Each row below holds a small network's activations on one input, seen along a few directions.
Each table varies a few parts of the input and shows all the possible inputs, shuffled.
A made-up example of a description, with smaller parts first: ring(8) and (point or line(11) or (values(3) and line(4))).
Shared parts are said once, and a part with two or three values counts as separate values.

Other details of the inputs vary at random and push rows far along two fixed directions, the same in every table; ignore that.

Table:
r1: [-14  33 -18 -21  25  -6   8 -10 -15  -9   8 -50  -2 -26]
r2: [-25  24  -3  -2  11   5  -7 -12 -27 -19  -3 -35  17  30]
r3: [ 32  -6   1  17  15 -19 -22  25  20  39   1  89 -47 -23]
r4: [-23  34  77 -46 -29   7 -32  -5 -19 -30   3 -24  70   1]
r5: [ 44   3 -96  49  -6   2   5 -18 -10  31 -12  22 -49  35]
r6: [ 36 -22   1  26   3 -10 -30  21  34 -21 -31  61 -24  24]
r7: [ -2  25 -67   6  11   4  31 -32 -29 -11 -10 -67 -14  14]
r8: [-26  16 -13  -3 -18  11  10 -31 -24   3  15 -33  19 -13]
r9: [ -7 -32  37 -15  15 -32 -10  23  19  15   9  41 -20 -61]
r10: [-17  -3  -8 -10  -8 -12  10 -26 -23  -3   0 -64  34   9]
r11: [ 15 -44  58 -14 -16 -31 -14  17  38 -12 -20  40   8 -13]
r12: [ 12 -19 -54  26 -15  60  55  69  41  31  15   6 -43  40]
r13: [-27  -3  80 -20  20 -14  -5  11  -1 -18 -16   4  19 -23]
r14: [ 12  -5 -40  24  18   3  -3  -2   9   8 -19  39 -54  13]
r15: [  0 -20  82   5   0 -10 -35  29  20  22 -21  89   1 -20]
r16: [-29   6  22  -2 -16  -1  -3 -14  -7   0   8 -19  41  -1]
r17: [  0  17 -10  -9 -33   1  -4 -27  -3 -24   7 -43  54  21]
r18: [ 24 -48  71  -8  13  66  29  35  23  24  43  56  -5  -4]
r19: [ -4  36 -62   4  26   2  -5 -15 -25  -7  18 -35 -20  12]
r20: [ 68 -14 -85  45   1 -23  14  -4  25 -18 -36  -3 -35  54]
r21: [-45  29  40 -36  -8  -1  -8  -9 -19   1  37 -24  38 -52]
r22: [-24  -5 -14 -17  -9  -4  17 -25 -26  -2   5 -50   9 -16]
Description of these inputs: values(2) or (line(4) and ring(5)).
- Start at r4 and move only the ring(5) part, one step at a time. The first step leads to r17. Which rows follow, in order? => r11, r20, r6
- Change only the line(4) part in r19. List by row number the other rows that result. => r2, r6, r14

Table:
r23: [ -3  -4  18   0  22   5   2  24  14   6 -13  36 -37 -18]
r24: [  5 -54  39  16  17 -10   6  29  31  33  -9  81 -39 -39]
r25: [   8   14 -105   23  -12  -10   29  -60  -39  -11   -1 -102   19   52]
r26: [-38  31  18 -41 -21  16   5   1 -17  -7  40 -60  43 -27]
r27: [ 13 -16  23  11  11 -19 -19 -17  -4   4 -13  43  -5  -5]
r28: [  6  28 -40   5  24  14   5  -4 -16   1   3 -17 -26  18]
r29: [-55  21  89 -52   0  -8 -17   2 -12 -40  -8 -41  49 -24]
r30: [-47  29  98 -46 -20  -6 -38  -3 -15 -19   1  -2  57 -38]
r31: [ 10 -11   9  13 -14 -25 -21  11  23   3 -17  37   3  -3]
r32: [  31   19  -93   21  -35   50   42  -29  -28  -20   15 -104   38  115]
r33: [ 23 -11 -61  17  12   2  26  19  19   3   1 -13 -39   7]
r34: [ 16 -61  35  10  12 -10  10  33  40  29   2  76 -35 -48]
r35: [ 18   9  11  10  -3 -16 -38  -1   6   4 -10  51   1   1]
r36: [ -45   39   33  -44  -27   83   38   -3  -39  -21   52 -106   76   45]
r37: [ 16 -42  17   7  -4 -27   1  -2  23   0 -12  22   0 -18]
r38: [-53  39 110 -61  12   0 -36  -8 -26 -40  -3 -22  51 -27]
r39: [  8 -26  22  13   2 -21  -8 -12   4   2 -21  36  -7 -10]
r40: [-50  18  90 -62  -5  -7 -12   2  -6 -46   3 -54  57 -33]
r41: [ 22  37 -92  23  -2  16   1 -20 -23  20  20 -21 -18  32]
r42: [ 12 -16 -14  21  -2  -3  -4  30  27  28   2  54 -31 -12]
r43: [ 12   2 -81  25   4  10  30 -29 -28  19  10 -35 -22  19]
r44: [ 22 -18 -19  24  22   3   5  -6  -1  31   3  48 -39  -5]
r45: [ 13  -4 -56  22  17   2  21  15  11   7 -10  -6 -42  16]
r46: [  4   2  -6  10  -3   7  -8  15  10  24   5  43 -23 -14]
r47: [ 30 -26  -3  16 -18 -29 -17  20  40   4 -10  48  -6  -9]
r48: [ 23  -1 -41  22   9 -17  -3  -6   7 -13 -31   5 -27  27]
- Changing only one part turns r37 into r34. The same change can be made to r27. Which row results? => r44
- What do these inputs look like to the network? => values(2) and (point or (values(3) and line(4)))
- Change only the values(3) part in r41. List by row number the other rows that result. => r28, r44

Table:
r49: [-22  49  -6 -28 -15   3 -20 -21 -22 -23  11 -53  34   2]
r50: [ 25 -22 -33  10   2 -24   4   4  26  -6  -4  10 -17 -10]
r51: [ 27 -14 -53  21 -10 -11  14 -22  -9  18   5 -12 -13  10]
r52: [ 26  23 -54  13   0 -12 -19  -8  -6  -6   1  -7  -3  26]
r53: [  6 -10   3  10  -7 -20 -19  22  25   2 -16  47 -19 -19]
r54: [-27  24   2 -18 -17   3   6 -27 -34   4  17 -56  43 -11]
r55: [-31  23  66 -28   7 -11 -30 -14 -11 -26 -18  -1  25 -16]
r56: [ 18 -22 -55  20   9  12  30  -9   1   9  15 -13 -20  13]
r57: [ -5 -11  92 -35 -26  38   4  22  10 -40 -11 -12  51  30]
r58: [-24  17  80 -29 -12   6 -29  -7  -9   2   9  28  30 -35]
r59: [-12  44   5 -19 -10  10 -15 -34 -45  -4  25 -41  45  10]
r60: [-28  30  16 -22  -3  30  -5 -13 -25  -1  20 -22  20   4]
r61: [ 27 -34 -21  34 -37   5  15  14  36   2   4   2  26  56]
r62: [-38   6  64 -30   9  18   9  31   3   4  10  -4  11 -35]
r63: [ 17 -21 -30  17  12 -33   5 -16   4  -6 -28  -7 -23  12]
r64: [ -3 -26  22  14   3   9  -3  27  19  22  -4  69 -29 -17]
r65: [  5 -30  25  15  17 -36 -12  13  25   3 -39  51 -21 -17]
r66: [-20  10  11 -31 -11 -14  -5  -8 -10 -16   9 -47  25 -19]
r67: [ 20 -39  25  10   1 -15   2   3  21  14   2  52 -11 -32]
r68: [  6   6 -49  25   2 -20   0 -20  -9 -12 -29 -16 -15  23]
r69: [ 14 -42  28  10  22 -36  -4   4  30 -11 -31  46 -23 -22]
r70: [-25   4  47 -14   5  19   4  34  10   4   3  24 -12 -25]
r71: [ 27  14 -47  26  16 -20 -15 -22 -11 -10 -24  -2 -13  39]
r72: [ 18  12 -10   9  19  17  -1  23   6  10   6  26 -26  17]
r73: [ 14  -5 -50  11  10  13  32   8   2  10   8 -30 -31  15]
r74: [  4  -7  36   0  14  12 -19  18   5  16   8  62 -11  -4]
r75: [-25  25 -10 -22 -12 -11  -3  -9 -15 -12   7 -57  33 -10]
r76: [ -2 -44  49  -2  10   3   1  26  22  22   2  57 -24 -31]
r77: [ 18  21 -54  16   8  25  13   5   2   8   4  -4 -32  29]
r78: [ 12   8 -52  25 -18  -1   5 -19 -15  15   2  -5  -6  12]
r79: [-26  18   6 -30   9  26  32  -3 -17 -17  29 -71  19 -10]
r80: [  3  -6 -53  20   2  12  22  -2  -7  22   7 -15 -13  16]
- What do these inputs look like to the network? => values(2) or (line(5) and line(6))
- Start at r56 and move only the line(6) part, one step at a time. The first step leads to r76. Which rows follow, in order? => r80, r64, r60, r74
- Change only the line(5) part in r63. List by row number the other rows that result. => r51, r66, r73, r76
